A small network was trained on invented records. Each row is its activation on one of them, seen along a few directions.
After each row come some of the record's fields: Mazur, Tesu, Keva, Mamuz, Punoz.
Other fields move the rows too, some of them a lot.
Random noise pushes rows far along 4 fixed directions. That doesn't count. These rows show it; they differ only by the noise:
27; 72; -54; -42; -78; -134; -74; 82; -195; 103; 141; 51; -29; 283; -85; -91; 107; 126; -68; 102; 64; -144; 141
46; 74; 17; 54; -265; -4; -146; 61; -9; -169; -165; 94; -153; -98; -54; -206; -85; -80; -274; -118; 387; -125; 97
2; -85; -17; -88; 279; -115; -43; -135; -75; -10; -18; -82; -66; 385; -503; -221; -19; -147; -450; -99; -18; 182; -91
-169; 78; 83; -102; -268; -155; -314; -44; 12; -102; 42; -98; -131; -57; 112; -89; 295; 70; -123; -332; 481; -206; -64
59; 171; -117; 57; -193; -38; -59; 37; -101; -51; -130; 98; -130; 219; -202; -238; 2; -224; -200; 66; 199; -52; 3
-122; -46; 50; -85; 126; -81; -199; -267; 127; -240; -237; -176; -191; 128; -466; -305; 49; -389; -591; -439; 330; 218; -326

177; 199; -66; -96; -32; 143; 82; -17; -401; 61; 249; 156; 13; 421; -190; -25; 8; -25; 181; 585; -298; -41; 335
Mazur=h1, Tesu=f2, Keva=u1, Mamuz=w1, Punoz=g2
86; -143; 59; 48; 285; -70; 131; 70; -2; 46; -182; 39; 87; -182; -248; -48; -284; -66; -373; -97; -85; 176; 121
Mazur=h2, Tesu=f2, Keva=u2, Mamuz=w2, Punoz=g1
60; 489; -429; 7; -445; -256; -168; -35; -473; 238; 53; -239; -25; 317; 270; -156; 488; -34; 399; 659; 19; -14; 66
Mazur=h2, Tesu=f2, Keva=u2, Mamuz=w1, Punoz=g1
71; 43; -179; 6; 6; -55; 93; 114; -68; 158; 60; 98; 90; 78; 240; 26; 131; 328; 263; 237; 39; -251; 5
Mazur=h1, Tesu=f1, Keva=u1, Mamuz=w1, Punoz=g2
-38; -187; 103; -152; 303; 143; 391; 165; -130; 52; 202; 146; -53; 119; -201; 122; -137; 136; 35; 124; -473; 78; 233
Mazur=h2, Tesu=f2, Keva=u1, Mamuz=w1, Punoz=g2
13; -171; 194; -115; 68; 128; -247; -73; 192; -330; -153; -197; -58; -310; -21; 30; -96; -76; -289; -221; 275; 122; -61
Mazur=h1, Tesu=f2, Keva=u2, Mamuz=w1, Punoz=g2
-21; 107; -99; 48; 157; -88; -36; -138; -35; -2; -60; 32; -218; 168; -157; -8; 29; -79; -60; 62; 14; 82; 11
Mazur=h1, Tesu=f1, Keva=u2, Mamuz=w1, Punoz=g2
-198; 202; 85; 74; -59; -313; 7; 114; -29; 416; 69; 311; 137; 131; 278; 143; 282; -74; 218; -126; 276; -529; -319
Mazur=h2, Tesu=f1, Keva=u1, Mamuz=w2, Punoz=g1
-182; -352; 96; -289; 302; -314; -527; -312; 125; 103; 301; -577; 172; -182; 123; -22; 344; 471; 31; -266; 36; 211; -153
Mazur=h1, Tesu=f2, Keva=u2, Mamuz=w1, Punoz=g1
88; -330; 85; -134; 343; 14; 28; 0; -241; 122; 310; -31; 85; 258; -54; 149; -188; 462; -153; 221; -227; -104; 370
Mazur=h1, Tesu=f1, Keva=u1, Mamuz=w1, Punoz=g2
76; -192; 29; -127; 290; 14; -42; -84; 268; -244; -259; -298; -71; -252; -215; -67; -136; 8; -323; -331; 98; 247; 0
Mazur=h2, Tesu=f2, Keva=u2, Mamuz=w1, Punoz=g2
46; -7; -200; -138; 229; -117; -132; -252; -71; 73; -55; -249; -26; 123; -260; -255; -80; -117; -358; 174; -123; 275; -7
Mazur=h1, Tesu=f2, Keva=u2, Mamuz=w1, Punoz=g1
-343; -170; 207; -231; 268; -102; -116; -58; 61; 19; 491; -410; 89; -37; 250; 267; 355; 522; 176; -277; -270; 2; 94
Mazur=h2, Tesu=f2, Keva=u2, Mamuz=w1, Punoz=g1
160; -117; -173; 12; -112; 161; 87; -49; 156; -64; -141; -101; 40; -58; 33; -1; -65; 264; 164; 157; -203; 228; 242
Mazur=h2, Tesu=f1, Keva=u2, Mamuz=w1, Punoz=g2
-15; -254; 108; 1; 129; -200; -97; -115; 113; 84; -97; -152; 183; -156; 26; 89; 29; 227; 230; -3; 107; -8; -158
Mazur=h2, Tesu=f1, Keva=u1, Mamuz=w1, Punoz=g2
-201; 197; 177; -161; -194; 104; 161; 232; -168; 19; 331; 354; -96; -4; 283; 285; 179; 88; 229; -6; -74; -253; 314
Mazur=h2, Tesu=f2, Keva=u2, Mamuz=w2, Punoz=g2
61; 113; -187; 213; -325; 69; 147; 37; 444; -48; -369; -1; 61; -86; 211; -155; -40; -393; 383; 149; 85; 90; -268
Mazur=h2, Tesu=f1, Keva=u2, Mamuz=w1, Punoz=g2
-38; 165; -44; -99; 193; -97; -48; -197; -68; 192; 202; -82; -24; 204; -19; 95; 239; -15; 139; 70; -64; 133; -164
Mazur=h1, Tesu=f2, Keva=u2, Mamuz=w1, Punoz=g2
43; 170; -14; 9; -239; 148; 113; 132; -123; 58; 349; 406; -45; 98; 176; 114; 1; 97; 165; 56; -138; -332; 274
Mazur=h1, Tesu=f1, Keva=u1, Mamuz=w2, Punoz=g2
-58; -129; 190; 53; -115; 343; 67; 365; 248; -68; 267; 110; 179; -467; 430; 219; -162; 490; 356; -217; -139; -27; 376
Mazur=h1, Tesu=f2, Keva=u2, Mamuz=w2, Punoz=g1
-32; -130; -61; -55; 229; -32; 196; -16; 219; 90; 283; -62; 224; 330; -82; 140; -5; 259; 263; 102; -522; 219; 27
Mazur=h2, Tesu=f1, Keva=u2, Mamuz=w2, Punoz=g2
13; -40; -121; -208; 242; 194; 141; -207; 28; -148; 128; -54; 68; 244; -336; 22; -106; -108; -36; -25; -520; 464; 72
Mazur=h2, Tesu=f2, Keva=u2, Mamuz=w2, Punoz=g2
163; 203; -255; 269; -100; 124; 69; 154; -334; -25; 41; 83; -60; 273; -236; -137; -256; -182; 19; 584; -267; 242; 341
Mazur=h1, Tesu=f2, Keva=u2, Mamuz=w2, Punoz=g1
-109; -92; -131; -225; 348; 71; 80; -130; 146; -11; 211; -337; 31; 288; -279; 71; 274; 24; -1; 6; -448; 341; -140
Mazur=h2, Tesu=f2, Keva=u2, Mamuz=w1, Punoz=g2
90; 228; -118; 248; -223; 76; 108; -7; -114; -95; -404; 181; -208; -26; 23; -238; -121; -553; -305; 84; 250; -100; -303
Mazur=h1, Tesu=f1, Keva=u1, Mamuz=w1, Punoz=g1
-90; 150; -45; 56; -186; 117; 35; 82; 53; -12; 37; 132; -81; 121; 168; 0; 90; 27; 321; 195; -247; 34; -43
Mazur=h1, Tesu=f1, Keva=u2, Mamuz=w1, Punoz=g1
199; -223; 39; 59; 57; -76; 153; 134; -42; -136; 66; 140; 113; -325; 202; 49; -464; 517; -127; 82; 18; -118; 379
Mazur=h2, Tesu=f1, Keva=u1, Mamuz=w2, Punoz=g2
15; 75; -148; -134; -9; 5; 31; -15; -270; 145; 412; 70; -134; 487; -104; 16; 218; 105; 397; 322; -451; 47; 235
Mazur=h1, Tesu=f1, Keva=u2, Mamuz=w1, Punoz=g2
-61; -336; 220; -192; 157; -449; -356; -136; 106; 57; 112; -481; 203; -399; 432; 96; 401; 431; 65; -431; 181; -60; -245
Mazur=h2, Tesu=f2, Keva=u2, Mamuz=w1, Punoz=g1
-105; 59; 103; 74; -117; 254; 44; -68; 315; -379; -387; -130; -84; -285; -62; -179; -32; -438; -113; -384; 160; 147; -460
Mazur=h2, Tesu=f2, Keva=u1, Mamuz=w1, Punoz=g1
16; 226; -46; 66; 64; -104; 175; 259; -259; 312; 196; 231; 85; 291; 135; 81; -97; 78; 255; 366; -226; -428; 120
Mazur=h2, Tesu=f2, Keva=u1, Mamuz=w1, Punoz=g1
364; -75; -22; 83; 78; 331; 389; 128; -55; 9; -157; 245; 15; -12; -256; 4; -541; -127; -65; 300; -295; 184; 70
Mazur=h1, Tesu=f2, Keva=u1, Mamuz=w1, Punoz=g2
-39; 429; -164; -2; -187; 9; -219; -283; -217; -57; 32; -147; -178; 214; 74; -15; 394; -258; 77; 147; 202; 42; -70
Mazur=h1, Tesu=f2, Keva=u2, Mamuz=w1, Punoz=g2
17; -98; 35; -121; -26; -58; -218; -71; -220; -80; 219; -270; -85; 24; -58; 48; 70; 203; -43; 114; 101; -47; 198
Mazur=h1, Tesu=f2, Keva=u1, Mamuz=w1, Punoz=g2
38; 189; -106; -46; -281; 9; -11; 31; -217; -42; -18; 49; -7; 111; 146; -155; 82; -186; -64; 158; 2; -32; 211
Mazur=h2, Tesu=f2, Keva=u2, Mamuz=w2, Punoz=g1

Here are new rows. What are their fields?
77; -88; -53; 166; -248; -39; 38; 91; 200; 32; -245; -43; 90; -241; 76; -238; -185; 15; 184; 248; 106; -16; -12
Mazur=h2, Tesu=f1, Keva=u1, Mamuz=w1, Punoz=g1
-368; -198; 410; -335; 437; -251; -85; -227; -112; 181; 390; -163; -19; 142; -228; 236; 272; 90; -254; -666; -46; -41; -141
Mazur=h2, Tesu=f2, Keva=u1, Mamuz=w2, Punoz=g1
-151; -258; 28; -280; 497; -193; -154; -240; 3; 115; 236; -211; 48; 252; -86; 66; 356; 207; 137; -177; -210; 239; -250
Mazur=h1, Tesu=f1, Keva=u2, Mamuz=w1, Punoz=g2
-25; 25; -121; 131; -186; -192; -243; -218; 192; -297; -597; 74; -84; -277; -100; -310; -119; -660; -421; -89; 632; 54; -345
Mazur=h2, Tesu=f1, Keva=u2, Mamuz=w2, Punoz=g2
65; -490; 176; -2; 138; -87; -191; 135; 248; -4; 92; -88; 175; -485; 458; 307; -134; 712; 89; -191; 39; -135; 81
Mazur=h1, Tesu=f1, Keva=u2, Mamuz=w1, Punoz=g2
99; 125; -66; 10; 140; -90; -31; -177; -357; 158; -8; 55; -143; 365; -206; -181; -138; -55; -56; 246; -39; 95; 50
Mazur=h1, Tesu=f1, Keva=u1, Mamuz=w1, Punoz=g1
151; -307; 137; 96; 293; 17; 148; -81; 124; -26; -105; 44; 135; 51; -170; 75; -359; -66; -185; -13; -173; 351; -55
Mazur=h1, Tesu=f1, Keva=u2, Mamuz=w2, Punoz=g2
3; -223; 98; -184; 280; -94; 172; 10; -184; 301; 399; 228; 51; 80; -133; 208; -72; 460; -157; -12; -219; -72; 228
Mazur=h1, Tesu=f1, Keva=u1, Mamuz=w2, Punoz=g2
136; 151; -205; 158; -258; 100; 126; 56; 103; -47; -161; 55; 35; 299; -18; -37; 74; -253; 281; 255; -142; -97; -150
Mazur=h2, Tesu=f1, Keva=u1, Mamuz=w1, Punoz=g2
-171; 48; -52; 72; -178; -343; -162; -106; 43; 35; -14; -113; 79; 34; 270; 146; 398; -106; 47; -190; 367; -302; -396
Mazur=h2, Tesu=f1, Keva=u1, Mamuz=w2, Punoz=g2
-164; 79; 163; -80; -60; 253; 26; -102; 55; -124; 188; -51; -223; -150; -89; 92; 270; -115; 35; -406; 65; 40; -65
Mazur=h1, Tesu=f2, Keva=u1, Mamuz=w1, Punoz=g2
-173; 584; -345; 25; -354; 32; 92; -78; -246; 106; 1; -19; -243; 587; -94; -139; 466; -624; 346; 310; -293; 15; -63
Mazur=h2, Tesu=f2, Keva=u2, Mamuz=w1, Punoz=g1
425; 14; -208; 139; 177; 200; 50; 27; -385; 86; -128; 88; 37; 277; -371; -200; -485; -103; -405; 715; -369; 186; 546
Mazur=h1, Tesu=f2, Keva=u2, Mamuz=w1, Punoz=g1
5; 219; -173; 171; -347; -1; -16; -94; 266; -72; -367; -69; 15; -216; 272; -7; 243; -60; 272; 69; 254; 3; -205
Mazur=h2, Tesu=f1, Keva=u2, Mamuz=w1, Punoz=g2
152; 195; -174; 227; -3; -230; 49; -130; 238; 119; -370; -236; 93; 279; -94; -195; 123; -338; 103; 240; 33; 283; -557
Mazur=h2, Tesu=f1, Keva=u2, Mamuz=w1, Punoz=g1
17; 102; -207; 58; 208; 73; 43; -6; 178; -6; -238; -60; 142; 207; -255; -96; -87; -235; -17; 55; -122; 388; -341
Mazur=h1, Tesu=f2, Keva=u2, Mamuz=w2, Punoz=g1
225; 30; 147; 321; -321; -46; -3; 211; 146; -43; -428; 196; 33; -350; 107; -149; -349; -159; -24; 253; 378; -235; -36
Mazur=h2, Tesu=f1, Keva=u1, Mamuz=w1, Punoz=g1
